Small tables with named rows and columns. After each table, cells are looked up by row and column.

zodel =
,tobaf,tek,duvela,mes,rep,diveda,neti,fabap
loni,-1153,2782,-1114,1789,4846,3072,2824,156
povi,-2459,-188,1891,-609,1486,3632,-3772,2810
gabukag,2600,4160,1037,4349,3276,3245,-3529,-5959
demuvok,-2096,345,-1059,551,-149,-1609,3502,105
pezi,1097,4971,3700,2929,1541,-4639,1974,-8
kerulen,-2136,-3273,1662,-737,1774,2094,1797,2035
puno,1931,2881,2542,-2139,257,3352,-206,4375
tufodu,5162,1964,2393,4439,-1675,-740,4472,4786
tadekub,-672,2102,135,-344,5179,1322,-1157,3536
kanuzo,840,4922,-2013,836,1473,4071,-99,983
lumunen,2597,457,-2704,2936,2169,1958,3553,2023
dirinuk,-432,-1299,-452,-2839,49,3570,2650,4932
kadefo,922,-2341,2667,2285,5142,3192,-1338,3243
putigel,1687,788,-2679,-3915,-1273,-33,3948,-3782

What is the fabap of pezi in zodel?
-8
What is the diveda of povi in zodel?
3632
What is the neti of povi in zodel?
-3772
What is the duvela of dirinuk in zodel?
-452
What is the rep of kerulen in zodel?
1774
What is the tobaf of kadefo in zodel?
922
What is the tek of demuvok in zodel?
345
What is the diveda of lumunen in zodel?
1958
What is the tek of gabukag in zodel?
4160
What is the fabap of putigel in zodel?
-3782
What is the duvela of putigel in zodel?
-2679
What is the duvela of kerulen in zodel?
1662
What is the tobaf of loni in zodel?
-1153
What is the rep of pezi in zodel?
1541
What is the duvela of puno in zodel?
2542

vub:
columns: nuf, buvibaf, guk
vona: [157, 241, 177]
nid: [167, 246, 184]
bom: [128, 40, 105]
namudip: [160, 198, 168]
verumid: [151, 198, 160]
zates: [144, 154, 148]
bugi: [150, 185, 159]

What is the guk of verumid in vub?
160
What is the nuf of bugi in vub?
150
What is the buvibaf of verumid in vub?
198
What is the buvibaf of zates in vub?
154
What is the nuf of namudip in vub?
160
What is the nuf of vona in vub?
157
What is the guk of zates in vub?
148
What is the nuf of bom in vub?
128
What is the buvibaf of bom in vub?
40

nilume
|  | kub | senilat | ruvo |
|---|---|---|---|
| gizirez | 247 | 733 | 654 |
| kinan | 522 | 267 | 506 |
| sil | 827 | 639 | 360 |
| nubuto | 414 | 366 | 299 |
| navapi | 458 | 706 | 661 |
| zaso | 448 | 587 | 573 |
| puvo | 598 | 793 | 533 |
| gim | 672 | 723 | 556 |
| por | 598 | 499 | 553 |

What is the kub of nubuto in nilume?
414
What is the kub of navapi in nilume?
458
What is the ruvo of kinan in nilume?
506
What is the senilat of por in nilume?
499
What is the kub of gim in nilume?
672
What is the senilat of kinan in nilume?
267
What is the senilat of puvo in nilume?
793
What is the ruvo of navapi in nilume?
661

gab =
|  | vonufu | badugol | bibuf | pif | rarosad | vegilap | barop | piba | vut |
|---|---|---|---|---|---|---|---|---|---|
| tepib | 0.39 | 0.34 | -0.21 | -0.07 | 0.35 | -0.09 | -0.14 | 0.12 | 0.17 |
| basamom | 0.17 | 0.11 | 0.11 | 0.32 | -0.01 | 0.04 | 0.25 | 0.00 | 0.01 |
| bog | 0.25 | 0.28 | 0.31 | 0.26 | 0.21 | 0.04 | 0.13 | 0.01 | 0.13 |
| mes | -0.02 | -0.12 | 0.49 | 0.19 | 0.04 | 0.03 | 0.29 | 0.14 | 0.01 |
| nelu | -0.09 | 0.37 | 0.25 | -0.01 | 0.03 | -0.09 | 0.33 | -0.22 | 0.32 |
| bavava | 0.27 | 0.03 | 0.62 | -0.12 | 0.12 | 0.12 | 0.29 | -0.03 | 0.48 |
| dorinot | -0.14 | 0.48 | 0.14 | 0.29 | -0.05 | -0.14 | 0.05 | 0.07 | -0.20 |
| samezav | 0.37 | 0.04 | -0.42 | -0.25 | -0.19 | 0.33 | 0.32 | -0.17 | -0.17 |
| vep | 0.04 | -0.67 | 0.16 | 0.10 | -0.26 | 0.35 | 0.24 | 0.22 | 0.12 |
| vokofa | -0.10 | -0.06 | -0.21 | 0.32 | -0.72 | 0.05 | 0.24 | -0.03 | -0.22 |
| gige | 0.26 | -0.24 | 0.31 | 0.56 | -0.30 | 0.41 | -0.34 | 0.28 | 0.17 |
| lagasa | 0.53 | -0.44 | -0.32 | 0.00 | 0.15 | 0.67 | 0.44 | 0.20 | 0.01 |
| tizon | 0.54 | -0.27 | 0.32 | 0.33 | -0.18 | 0.21 | -0.26 | 0.57 | -0.02 |

dorinot, badugol -> 0.48
bavava, piba -> -0.03
lagasa, rarosad -> 0.15
dorinot, piba -> 0.07
vokofa, piba -> -0.03
nelu, vut -> 0.32
Which row has the largest rarosad? tepib

